Each row below holds a small network's activations on one input, seen along a few directions.
Each table varies a few parts of the input and shows all the possible inputs, shuffled.
Descriptions start from the smaller parts, as in this example, which fits no table here: one of 6 places along a line, together with either a single point or one of 11 places around a ring or (one of 3 separate values, together with one of 5 places around a ring).
Shared parts are said once, and a part with two or three values counts as separate values.
In the rows, 128 means zero.

A family of inputs:
x1: [145 139 124  86 159 124 156 106 157 125 126 137 140 134]
x2: [ 65 102 207  92 121 156 158  63 131 175  57  63 174 137]
x3: [110 182 138 167 120 132 124 135 105 112 133 108 168  89]
x4: [152 128 126 175 135 133  96 165  94 107 161 108 134  99]
x5: [193  77 162 143 189  97 111 130 128 122 174 131 120  96]
x6: [122 153  91 115 110 128 148 119 154 137 125 158 102 150]
x7: [133 126  93 159  97 127  88 176 118 106 153 147  94 134]
x8: [148 107  96 164 110 121  79 189 105 106 165 161  85 128]
x9: [120 145 100 154  82 132 102 165 125 119 136 132 106 139]
x10: [105 169 102 152  80 137 109 155 132 121 129 133 119 138]
x11: [140 128  90 117 113 123 142 130 146 135 133 159  89 151]
x12: [105 168  94 115 116 112 150 109 147 131 117 171 114 139]
x13: [178  92 115  95 177 113 135 129 142 112 149 155 115 132]
x14: [163 119 168 128 162 109 136 104 149 133 150 100 140 100]
x15: [191  74 118 102 190 107 127 142 129 114 160 169 107 126]
x16: [ 43 107 122  82  72 165 160  87 130 177  45 121 128 194]
x17: [139 147 133 169 119 139 110 155 100 117 147  93 146 102]
x18: [166 109 125 180 148 126  86 179  81 108 172 122 127  96]
x19: [ 66  95 161  53 118 165 170  68 134 168  46 100 165 174]
x20: [ 48 130 177 133  81 182 132 112  80 158  57  56 175 141]
x21: [129 157 173 127 162 101 147  86 151 126 134 113 162  90]
x22: [ 30 128 136 120  46 171 124 126 104 155  49  97 138 184]
x23: [128 156 127  88 161 108 161  94 150 118 119 152 151 123]
x24: [ 92 181 104 153  84 125 114 146 128 115 121 145 130 126]
x25: [154 108  83 123 130 117 126 141 138 123 148 174  77 147]
x26: [178  97 161 136 177 104 121 116 141 122 163 116 128  99]
x27: [167  90  86 129 143 110 116 154 125 124 160 188  69 140]
x28: [145 142 170 127 159 115 142  94 157 134 140  99 152 100]
x29: [124 170 136 167 116 144 118 145 108 118 140  95 158 101]
x30: [163 113 122  88 162 119 152 117 150 123 134 138 127 134]
Question: Changing only one part turns x29 into x6. The same change can be made to x17. Which row results?
Answer: x11
Question: Describe the family of inputs behind these rows.
Answer: one of 5 places around a ring, together with either a single point or one of 5 places along a line
Question: List by row number the other rows that have the place on the ring of 5 in common with x7.
Answer: x8, x9, x10, x22, x24
Question: Change only the place on the line of 5 in x28. List by row number the other rows that result.
Answer: x5, x14, x21, x26
Question: Start at x22 and move only the place on the ring of 5, one step at a time. The first step leads to x16. Which rows follow, in order?
Answer: x19, x2, x20

A family of inputs:
x31: [ 22 170 170 183  68 134 101 128  91 154  91 130 137 102]
x32: [185 125 142 160 172  90  87 162 129  86 194 144 118  87]
x33: [208 141 143 172 154  93 111 154 141 109 195 119 103  83]
x34: [ 84 142 131 154  94 166  99 171  67 106  97 104 183 122]
x35: [101 186 137 184  60 173 109 138 125 144 129  36 157 128]
x36: [151  67 136 129  86 159 124 123 171 169 141  87  73 168]
x37: [ 64 128 195 107 158  83 158  30 154 161  89 143 161  99]
x38: [ 95 171 138 168  67 160 117 152  98 132 111  51 157 120]
x39: [121 128 161 198 141  48  89 107 131 109 171 180  99  60]
x40: [135 159  28  87 140 146 160 153 102 106 123 198 121 157]
x41: [144  39  99  99 144 163 117 149  80 139 110 142  91 165]
x42: [100 147 106 155 110 185 120 172  32 104 102 104 180 123]
x43: [129 106 171  65 195 126 166  86 130 128  99 124 193 119]
x44: [196 109  99 159 200 110 114 172  76  95 192 159 131  86]
x45: [119 172  69  91 108 121 135 143 159  98 123 178 109 162]
x46: [141 195  62 118  85 138 158 123 207 130 145 131  93 154]
x47: [122 156  56  86 122 125 138 150 136 104 118 201 123 158]
x48: [148  57 136 116  93 141 124 132 142 165 126 100  76 169]
x49: [212 152 135 188 147 108 109 143 173 122 208 101 101  83]
x50: [148 138 180  81 163 124 182  70 162 149 109  77 166 120]
x51: [129  45 137 105 113 140 101 142 129 142 117 124  86 175]
x52: [131  32 123 101 128 142 104 149 110 147 111 144  99 170]
x53: [ 70  60 157 152  97  94 113 100 127 174  90 159  67 161]
x54: [127 121 182  68 181 122 161  78 150 124 104 103 179 123]
x55: [ 77 157 139 157  85 159  95 165  88 106 102  78 168 125]
x56: [146 111 146  67 211 150 187  91  98 124  98 125 187 118]
x57: [186 109 127 155 186  94  88 170 110  92 187 164 133  83]
x58: [153 148 172  95 156 139 175  58 193 158 124  60 163 118]
x59: [ 59 183  97 137  86  86 139  94 152 143 103 225  91 149]
x60: [138 185  66 102  90 120 159 133 175 121 129 148  97 155]
Question: Describe the family of inputs behind these rows.
Answer: one of 5 separate values, together with either a single point or one of 5 places along a line
Question: Changing only the choice among 5 separate values turns x57 into x43. The same change can be made to x33. Which row results?
Answer: x50
Question: List by row number the other rows that have the choice among 5 separate values in common with x36.
Answer: x41, x48, x51, x52, x53
Question: Change only the place on the line of 5 in x60. List by row number the other rows that result.
Answer: x40, x45, x46, x47

A family of inputs:
x61: [110 139 125 120 120 133 143 110 135 137 113 129 131 134]
x62: [180 124 186 148 189 108 124 115 128 114 166  81 167  71]
x63: [ 85 128 220 106 149 153 155  66 128 159  79  52 209 107]
x64: [121 154  97 182  79 143  87 187  99 111 149 126 110 125]
x65: [195 107 101 121 177  93 121 149 143 102 182 181  95 114]
x66: [161 119 114 105 156 110 136 126 153 117 146 156 113 129]
x67: [ 92 153 121 146  86 138 121 136 118 132 111 124 130 136]
x68: [ 40 147 140 123  62 161 136 110 111 152  59  93 156 160]
x69: [ 75 124 151  67 116 152 173  77 138 159  58 110 153 165]
x70: [152 133 108 130 140 120 126 135 138 119 150 143 119 122]
x71: [122 128 129  93 137 122 153 101 148 136 110 139 124 141]
x72: [134 147 105 157 107 125 105 162 120 114 148 138 117 125]
x73: [199  85  88 109 176  91 121 141 152 109 179 197  72 133]
x74: [189 121  94 148 164 103 110 159 128 104 186 168 101 106]
x75: [160 141  82 200 106 125  72 209  89  93 182 149  91 111]
x76: [ 25 153 132 146  36 179 115 134  94 149  60  83 150 160]
x77: [218 108 172 165 208  94 110 139 118  99 200 103 149  53]
x78: [136 132 203 134 171 122 140  90 128 135 129  72 180  84]
x79: [ 60 134 145  96  97 159 159  85 127 157  62  99 158 160]
x80: [126 104 117  83 135 121 157  99 158 149 109 156 103 160]
x81: [171 135  91 174 132 107  90 185 111  97 181 162  97 109]
x82: [ 79 101 138  55 113 149 177  74 148 173  57 126 134 183]
x83: [165  96 102  96 155 109 139 121 161 127 145 172  90 149]
x84: [ 79 159 113 170  58 156 101 162  98 130 112 113 123 135]
Question: Changing only one part turns x84 into x64. The same change can be made to x61. Which row results?
Answer: x70
Question: Describe the family of inputs behind these rows.
Answer: one of 4 places along a line, together with either a single point or one of 5 places along a line
Question: List by row number the other rows that have the place on the line of 4 in common with x75.
Answer: x65, x73, x74, x77, x81
Question: Change only the place on the line of 5 in x82. List by row number the other rows that result.
Answer: x68, x69, x76, x79

A family of inputs:
x85: [ 95 114 203  91 137 145 166  61 149 166  80  59 180 130]
x86: [ 22 147 137 131  46 169 129 115 104 159  54 104 138 163]
x87: [107 196  87 172  82 120 114 153 133 117 143 150 112 121]
x88: [ 59 150 172 129  85 180 138 108 104 152  66  52 189 137]
x89: [137 169 131 169 127 129 111 153 104 101 151 101 157  90]
x90: [165 105  75 120 126 110 110 171 135 109 157 188  72 151]
x91: [148 136  69 113 121 110 128 145 152 109 146 182  86 150]
x92: [177 134 165 134 183  96 135 103 153 114 166 112 146  84]
x93: [ 45 147 175 131  90 170 135 106  91 147  60  70 191 132]
x94: [183 120 109 101 180 100 153 112 154 115 158 165 110 121]
x95: [153 141 135 176 133 130  93 177  89 100 161 105 143  93]
x96: [117 168  91 174  81 125 106 161 120 114 144 136 103 125]
x97: [ 85  98 152  59 140 138 178  65 137 165  61 126 148 162]
x98: [166 162 160 132 182  91 143  95 166 117 165 126 155  79]
x99: [136 165  65 111 121 107 136 137 165 111 145 196  95 145]
x100: [135 137  97 182  87 124  89 185 103 115 154 142  91 128]
x101: [127 197 126 166 126 125 119 145 117 103 150 115 165  84]
x102: [162 108 135 186 142 137  76 184  76 103 172 102 137  93]
x103: [145 103  97 193  96 131  73 193  89 118 165 139  87 127]
x104: [ 82 111 207  93 142 134 161  58 135 162  72  78 182 123]
x105: [ 62 117 113  69  78 163 158  98 147 163  56 125 122 199]
x106: [175  69  76 133 135 118  93 178 120 113 168 185  67 148]
x107: [172 149 105  99 179  96 160 104 167 118 157 179 119 116]
x108: [202  73 168 152 197 104 100 138 126 115 186 114 124  83]
x109: [208  57 113 120 194 109 117 147 126 116 179 166  88 120]
x110: [100 101 148  56 134 149 183  68 151 170  69 107 145 168]
x111: [ 47 114 116  72  83 152 153  96 133 158  49 143 125 193]
x112: [199  91 113 107 185 101 134 138 139 114 169 169  95 122]
x113: [193 106 168 140 188  96 116 129 138 113 177 116 131  85]
x114: [ 36 150 134 129  39 181 132 117 117 164  60  86 135 168]
Question: Describe the family of inputs behind these rows.
Answer: one of 5 places around a ring, together with either one of 2 separate values or one of 4 places along a line
Question: Changing only the place on the ring of 5 turns x108 into x106. The same change can be made to x85. Which row results?
Answer: x105
Question: Start at x108 and move only the place on the line of 4, one step at a time. The first step leads to x113. Which rows follow, in order?
Answer: x92, x98
Question: Change only the choice among 2 separate values in x110. List by row number the other rows that result.
Answer: x97
